Each row below holds a small network's activations on one input, seen along a few directions.
In each table, some parts of the input vary, and every possible input appears once, in random order.
Descriptions start from the smaller parts, as in this example, which fits no table here: one of 4 places along a line, together with either a single point or one of 11 places around a ring or (one of 3 separate values, together with one of 5 places around a ring).
Shared parts are said once, and a part with two or three values counts as separate values.

Other details of the inputs vary at random and push rows far along two fixed directions, the same in every table; ignore that.

Rows:
r1: [-10  22 -37   3  -4   2 -17 -23   2 -23   2 -15   0]
r2: [  0  21 -14  -8   2  -1 -14 -14  13 -34  36  15  23]
r3: [  6 -34  52 -32 -10 -14   9  48 -12  27 -15  15   9]
r4: [ 10   7 -35  17   4 -16  15  -8  17  10   8  15 -37]
r5: [  9  14  -1  -2   9   8  25  28  -2  49 -37 -27 -26]
r6: [ -9 -28   1  -8  -6  11 -32 -17  -4 -50   2 -18  46]
r7: [  1   9 -40   0  -5 -16 -13 -17  11 -25  15  10  -7]
r8: [  8 -10 -22  -2  -3 -12 -12 -18  24 -37  37  16  16]
r9: [-12 -46  55   1  -5   3  10  24 -26  27 -33  -1   1]
r10: [ 16  35 -35  -9   4 -16  10   9  19   6  13   4 -17]
r11: [  8  41 -21   9  11  -5  27   8   9  44  -5  10 -48]
r12: [-17  -5  14  -5  -2  26 -26 -24  -7 -44  10 -14  53]
r13: [ -3  -2  30 -24  -8  -9  12  34 -21  35 -22   6 -12]
r14: [-18 -22  31   8 -10  14 -23 -22 -21 -31   7  -1  37]
r15: [  3 -12  26  -9  -5  -1  -9   0   0 -18  29  19  27]
r16: [ 10   8  -2  21  12  14  12  -7   8  13  -7 -16 -11]
r17: [ -8 -22  47  -6 -11   1  -6   6 -24   4   6  20  16]
r18: [ 16   9 -43  30  20   3  18 -15  26   5  -5 -20 -29]
r19: [ -6 -23  26  -4  -4  -1   8  27 -19  32 -38  -8 -16]
r20: [ -4  37 -33  21   8  10   5 -20   9  10  -3 -10 -25]
Each input here is: one of 4 places along a line, together with one of 5 places around a ring.
The inputs of r10 and r13 match in every part but the place on the line of 4. If r8 is changed in the same way as r10 into r13, which row does it become?
Answer: r4
Change only the place on the ring of 5 in r1. List by row number the other rows that result.
Answer: r9, r14, r19, r20
Start at r15 and move only the place on the line of 4, one step at a time. The first step leads to r17. Which rows follow, in order?
Answer: r14, r16

Rows:
r21: [ -8  11 -35   0  -1  -3 -15 -16  11 -24   8   0   2]
r22: [  7  -4  10   8  -1  -4   7   5  -8  14  -5   1 -11]
r23: [  6  -4   9   9  -2   0   8   3  -9  16  -4  -1 -11]
r24: [ -3   4  -6   9   3  11 -10 -19   8 -19  12  -5  16]
r25: [  0 -16   9  -5   2   0   7  14   6  10  -8   3  -3]
r26: [-5 26 -6 -8 -1 -6  2  2  4  8 17 23 -7]
r27: [ -7 -26  23  -3  -9   0 -14  -5 -12 -19   3   8  22]
r28: [-5 10 -1 -2  0  4 -3  3 -4  6 -7 -5 -5]
r29: [ -2 -23  13  -3  -6  -6  -8   3  -7 -10   0   9   8]
r30: [  2  10 -18  -3  -6  -9 -14  -7   1 -16   9  -2   1]
r31: [  2  16 -17   2   8   5   3  -8   5  -2   3  -9  -3]
r32: [  4  -1  -7   4  -3   3 -14 -12   7 -24  18  -3  17]
r33: [-13 -23  29 -19  -5   9 -14   3 -12 -20  -3   2  37]
r34: [  9  12   7   0  -1  -6  17  22  -7  41 -21  -5 -30]
r35: [-12 -13  34 -20 -10   1 -16  -4  -4 -28  31  27  40]
r36: [ -9  -7  34 -11  -3   6   9  21 -21  31 -24  -5  -4]
r37: [ -1   5  -9  -5  -9  -9 -11  -7  -5 -14   7  -3   5]
r38: [  9  10 -35  15   0 -10 -14 -26  11 -30  23   2  -2]
r39: [ -9  -4   3  -9  -4  -3   6  11  -6  15 -15   1  -8]
r40: [  7  10 -27  11  -1  -3 -14 -24  15 -31  25  -4  11]
r41: [-2 -2  7  7  6  7 10  3  7 11 -8 -3 -3]
r42: [  0   1   0  12   5   4   8  -6  -4  11  -3  -2 -12]
r43: [  3  19 -18   6  12   5  12  -2  11   9  -7  -7 -13]
r44: [  8  15 -20  15  11   2  14  -5  15  15   1  -8 -20]
r45: [ 13  16 -10   2   4   0  12   4   3  15  -2  -9 -14]
r46: [ -7  14 -21   2   3   0  -3  -5   6  -4  -4  -3  -7]
r47: [ 14  31   2  -7  12  -7  36  30   8  54  -3  20 -40]
r48: [ -5 -24  36  -7   0   5  11  22  -5  23 -18   2   3]
r49: [  3  19 -39   4  -1 -12   1  -8  11  -2   3  -1 -20]
r50: [ -1 -20  29  -1  -8   4  -9   5 -16  -3  -1   2  14]
r51: [ -6  12 -19   1   0   0  -1  -7   6   0  -5  -1  -8]
r52: [ 16  18 -19   3  10  -6  23  16  11  33 -14  -3 -34]
r53: [ -3 -21  40 -20 -10   3 -12  10 -20 -12  -2  -2  35]
r54: [ 22  19 -17   1   9 -11  21  19   8  33 -10  -5 -34]
r55: [  5  -1 -11   6   1  -3   1  -4  13  -6   6   0  -1]
r56: [ -4   8   3   0   5  -1  22  20  -4  40 -26  -4 -29]
r57: [  2   2 -14  -6   6  -1   4   5   9   1  -4   0  -5]
r58: [  1   0  19  -8  -7   1   2  18 -12  19 -13  -5  -5]
r59: [ -6 -20  47 -19 -10  12 -13  10 -22  -9  -4  -4  38]
r60: [  9   6 -22  14   0 -11  -1 -16   3  -8  12   1 -12]
r61: [ -1 -10  35 -13   3   8   8  24 -14  23 -19  -4   5]
r62: [ 11  15 -15  21   4   2   9  -8   4  13   1  -4 -22]
r63: [  8 -10  27 -14  -3  -6  11  25 -14  22 -13  -3  -2]
r64: [-16 -27  22  -3  -5   7 -19 -10 -12 -30   5   6  31]
r65: [-1 -2 14 12  4  9  6 -2 -8 13 -8 -1 -6]
r66: [ -6 -35  36  -9 -10  -5  -4  10 -19   0  -7   9  14]
r67: [ 11  11 -26  -1   5  -9  11   3  10   7  -1  -1 -17]
r68: [ -3 -18  36 -19  -9   7 -15  10 -17 -14   0  -3  34]
r69: [  2  -1  -6   5  -4   3 -11 -14   4 -21  18  -4  16]
r70: [ -3  -3 -28   9   1  -2 -14 -25  12 -33  16   6   4]
r71: [ 11   0  -6   5   0 -10   7   3   6   8   5  -3  -9]
r72: [-12 -35  33 -14  -6   2  -5   8  -8  -7  -4   4  25]
r73: [ -4 -17  27 -17  -9  -7   2  29 -15  21 -21   4  -2]
r74: [ -3  19 -41   6   8   1  -8 -28  16 -35  17  -5   9]
r75: [  5  10 -42  -3   1  -6 -19 -21  17 -42  23   0  13]
r76: [ 8  4  4  8  0  6  4  1  4  9  2 -6 -1]
r77: [ -7   5 -20  -3  -8  -3 -21 -18   2 -32  11   0  16]
r78: [ -2 -11   0   6   2  -4  10   1  -1  12  -8   5 -15]
r79: [ -4  -7  -1 -11   1   0   1   2   0  -5  -3   0   8]
r80: [  7  19 -33  15  10   4   0 -17  22  -9  13  -6 -10]
r81: [12 -1 -4  3  1 -8  4  7  8  7  4 -2 -8]
r82: [-4 -1  1 13  6  6  7 -6 -1  6 -7  1 -9]
r83: [ -5   6 -32  11   5   2  -8 -28  19 -35  20  -3  11]
r84: [ 11  -6   3   2   3 -10  23  22   7  35 -14   1 -27]
r85: [ 11  15  -7   2  16   0  31  27   8  45 -25  -5 -38]
r86: [ -1  22 -23   7  -5   4 -14 -20   3 -19  11  -8   4]
r87: [-15   5  -1   0  -2   7 -11 -10  -4 -14  -2  -3  13]
r88: [  0   1  -6  14   8  -1  17   0   2  19 -10   1 -24]
r89: [-10  -8  26 -11  -2  14 -15  -5 -13 -19   1  -5  36]
r90: [  1   0   2  11   5   5   3  -3  -2   8  -3   0 -10]
r91: [-12 -16  34 -16 -16   5 -16   5 -25 -11  -2  -3  28]
r92: [ -1  10 -36  13   7   3  -9 -24  23 -30  18  -3   4]
r93: [ -2  -6  -3   9   3   2   5  -5   2   4  -5   4 -10]
r94: [  3 -11  -8  -2  -2  -6 -10  -4  11 -21  11   4  11]
r95: [-1 10  9 -1  0 -5  5 -4  2  1 22 29 -5]
r96: [-19 -15  44 -14 -10  13 -14   6 -25  -2 -12  -3  30]
What is each input in this table made of?
Answer: one of 4 places along a line, together with either a single point or (one of 3 separate values, together with one of 6 places around a ring)
The inputs of r46 and r85 match in every part but the place on the line of 4. If r30 is changed in the same way as r46 into r85, which row does it become?
Answer: r54
The inputs of r93 and r33 match in every part but the place on the line of 4. If r29 is changed in the same way as r93 into r33, which row does it become?
Answer: r75
Change only the choice among 3 separate values in r41. List by row number the other rows that result.
Answer: r83, r92
Start at r87 and move only the place on the ring of 6, one step at a time. The first step leads to r51. Which rows follow, in order?
Answer: r77, r34, r86, r96

Rows:
r97: [  5 -31  33  -2  -5   1 -11   8 -15  -2  -1   9  16]
r98: [ -8 -13  28  -1  -6  13   0   4  -2   8 -10  -5  14]
r99: [ -6  -4  34  -7   1   5   0  18 -14  13 -12  -6  12]
r100: [ 13  13 -34  -4  26   1  19  -1  28  -3   9   8 -13]
r101: [-12  10 -21   3  -2   3  -2  -7   9  -2   0   4  -6]
r102: [ 11   2   1   4   3   0  16  15   2  19 -10 -17 -12]
r103: [  5 -11  14  -8  -2 -10  26  27 -16  42 -26  -3 -26]
r104: [ -6 -20  22  -3  -8   7 -12 -15 -16 -23   6  -8  28]
r105: [ -6 -16  14   3  -3  -2  -2 -11  -5 -12  12  11  12]
r106: [ -2 -14  12   4  -2   6 -10  -7  -1 -20   2 -14  20]
r107: [ -9 -15   1   4  -3   6 -18 -12  -6 -23  -3   1  12]
r108: [ -9   8  -8  -8  -7   3 -24 -18   8 -38  31  13  21]
r109: [ 13  30 -39   4   2 -16   1 -22  16 -17  25   9 -12]
r110: [ 14   2 -13   2  -1 -12   9  -5   2   2  11   7  -7]
r111: [ -4 -23  34 -15 -11   5  -6   3 -25 -10  -1  -7  32]
r112: [  5  17 -14  12   7  -4  26  -1   5  23   5  12 -32]
r113: [ -3   1 -13   4  -5   9 -21 -25  10 -31  18 -11  21]
r114: [ 16  13 -28  14   6  -7  14   1  23  23   6   3 -34]
r115: [-17 -24  11   0  -5   0 -17 -10  -2 -27  -2  -3  24]
r116: [  1  31 -41  22  10   3   4 -24  23 -11  10  -9  -8]
r117: [  6  -2  13 -10  -7  -6 -12   3  -4 -14   7  11  15]
r118: [ -7   4 -16  13  -1   7 -14 -38   3 -38  19  -6  21]
r119: [  2 -11   7  11   5  -5   8   5   9   8   0   4  -5]
r120: [-13 -33  50 -13  -7   5   9  32 -15  39 -33   2  -3]
r121: [-16 -17  32 -15  -4  -1  -7  19 -18   3 -15   2  13]
r122: [ 10  16 -39   4   0  -8  12   3  17  18  -5  -6 -31]
r123: [-10 -26  19 -10 -10   2 -10   7  -8   0  -9  -1  11]
r124: [ -4  10  -5   5   6  -4  27  10  -6  38 -20   4 -34]
r125: [  0 -20  56 -27 -14  -4   7  40 -14  29 -13  12   8]
r126: [-15  -7  23 -15  -5  -3  -3   7 -23   4 -10   6   6]
r127: [  0   6 -24  -2  -8   7 -20 -23  10 -36  24 -12  25]
r128: [-12 -11  11   1  -3   0 -11  -7   2 -26  18  10  25]
r129: [ -2  28 -28  13   4   9   5 -15  17   5   6  -4  -8]
r130: [ -2 -27  33   1  -3   6  -6   8 -12   0  -2  10  12]
r131: [ -5  -5 -22 -15  15   7   0  -6  12 -25  -1   2  15]
r132: [  4  -8  26 -13  -4 -12   3  24  -3   9  -2   6   6]
r133: [ 12  23 -13   9   9  -3   8   4   7  16   2  11 -29]
r134: [ 25  15 -31  14   6  -9  11  -1  14  12   4   3 -28]
r135: [-10 -27  46  -1  -3   9  -1  10 -10   2 -15  -9  23]
r136: [ -4 -19  27  -2  -5   3   3  11   2  15  -2  10   2]
r137: [-17 -12   9  -3  -6   8 -18  -8 -14 -22  -3   7  21]
r138: [ -4   8  -1  -4  -2  -4  -5 -12  -5 -18  21  14   5]
r139: [ 10  13  -5  -3   2  -8  14  22  -2  33 -26  -2 -32]
r140: [ 12  22 -30  26  11   9   6 -17  15   4  -2 -10 -24]
r141: [ -6  12 -23  11   7  -4   8  -2  11   6  -7  -2 -17]
r142: [  2  -3 -12  10  -2  12 -26 -29   0 -44  17 -11  23]
r143: [  6  33 -40  23  10  10   0 -25  14 -10   9  -5 -13]
r144: [ -2  10   1 -12  -7   3 -12   0   1  -7   9  -7  18]
r145: [-14 -22  21  -4  -4  -1   2  -1 -15   3 -12   2   4]
r146: [ 18  -4  22   0   2   6  22  32 -13  45 -26 -13 -24]
r147: [ -5 -23  15  -1   0  -4   1  13  -6   6 -15  -8  -2]
r148: [ -5  21 -11  -1   1   8 -10  -9   5  -4  10  -4   6]
r149: [-12  -8  16  -6  -8   6  -7  -2   1 -10  14  15  17]
r150: [  5 -19  26 -13 -11  -4   2  20  -4  14   0   9   9]
r151: [  3  -2  15 -11   1 -12  20  38  -6  41 -30  -5 -23]
r152: [ 13  25 -37  -1  30   9  24  -5  28   8  -3  -8 -15]
r153: [  9   9   4  11   8   1  22  17   1  38  -9  12 -32]
r154: [ -4  12 -13  -7  -5  -1 -21 -24  -6 -37  24  -7  31]
r155: [ 16  -5   2   4   3 -12  19  22   5  26  -5   1 -16]
r156: [  0 -21   7   3  -2  -5 -15  -9   4 -26  16   3  22]
r157: [-12   5 -13  -4  -5   4 -30 -22  -7 -42  10   6  22]
r158: [  8  15  -5  -6   1 -15  24  19  -4  40 -22   0 -35]
r159: [  0  26 -26  16   7   4  11 -21   6   2   7  -3 -12]
r160: [ 10  -2 -10   9   3  -9   7 -10   3   3  11   7 -12]
r161: [  0  11  -9 -12  -7  -7   3  13   6  16 -10  -1 -12]
r162: [ -3  28 -33   2   3  -2   1  -3  13   8   0   2 -25]
r163: [  5  -1 -23  11   3  -1  -6 -10   3  -8  -5  -5 -15]
r164: [  0   3  25  -4   2  12  -4  10 -18  11 -10  -3   5]
r165: [ -6   1   5  -3   0  -4 -12  -3   2 -21  18   9  14]
r166: [ 14   1  -7   3   2  -6  17  20  -3  33 -25  -6 -33]
r167: [ -2  -2  15 -12  -8   8 -25  -5 -14 -28   8  -7  34]
r168: [ -8   7   9  -5  -1   5  -9 -11 -16 -11   8  -2  18]
r169: [  4   5 -34   5   0 -10   0  -4  11  -9   2 -10  -9]
r170: [ -2  -6  25 -13  -3   0  -5  16 -11   0  -4 -12  21]
r171: [  4  13 -46  15   6 -10   2 -23  10  -9   7  -6 -24]
What is each input in this table made of?
Answer: one of 3 separate values, together with either a single point or (one of 4 separate values, together with one of 6 places around a ring)
The inputs of r104 and r160 match in every part but the choice among 3 separate values. If r159 is changed in the same way as r104 into r160, which row does it become?
Answer: r112
The inputs of r118 and r145 match in every part but the choice among 3 separate values. If r168 is changed in the same way as r118 into r145, which row does it become?
Answer: r126
Change only the choice among 3 separate values in r109. List by row number the other rows that result.
Answer: r154, r158
Start at r166 and move only the place on the ring of 6, one step at a time. The first step leads to r163. Which rows follow, in order?
Answer: r107, r137, r157, r139
Change only the choice among 4 separate values in r160. List by row number the other rows that result.
Answer: r97, r114, r156
Change only the choice among 4 separate values in r119. List by row number the other rows that result.
Answer: r105, r130, r136
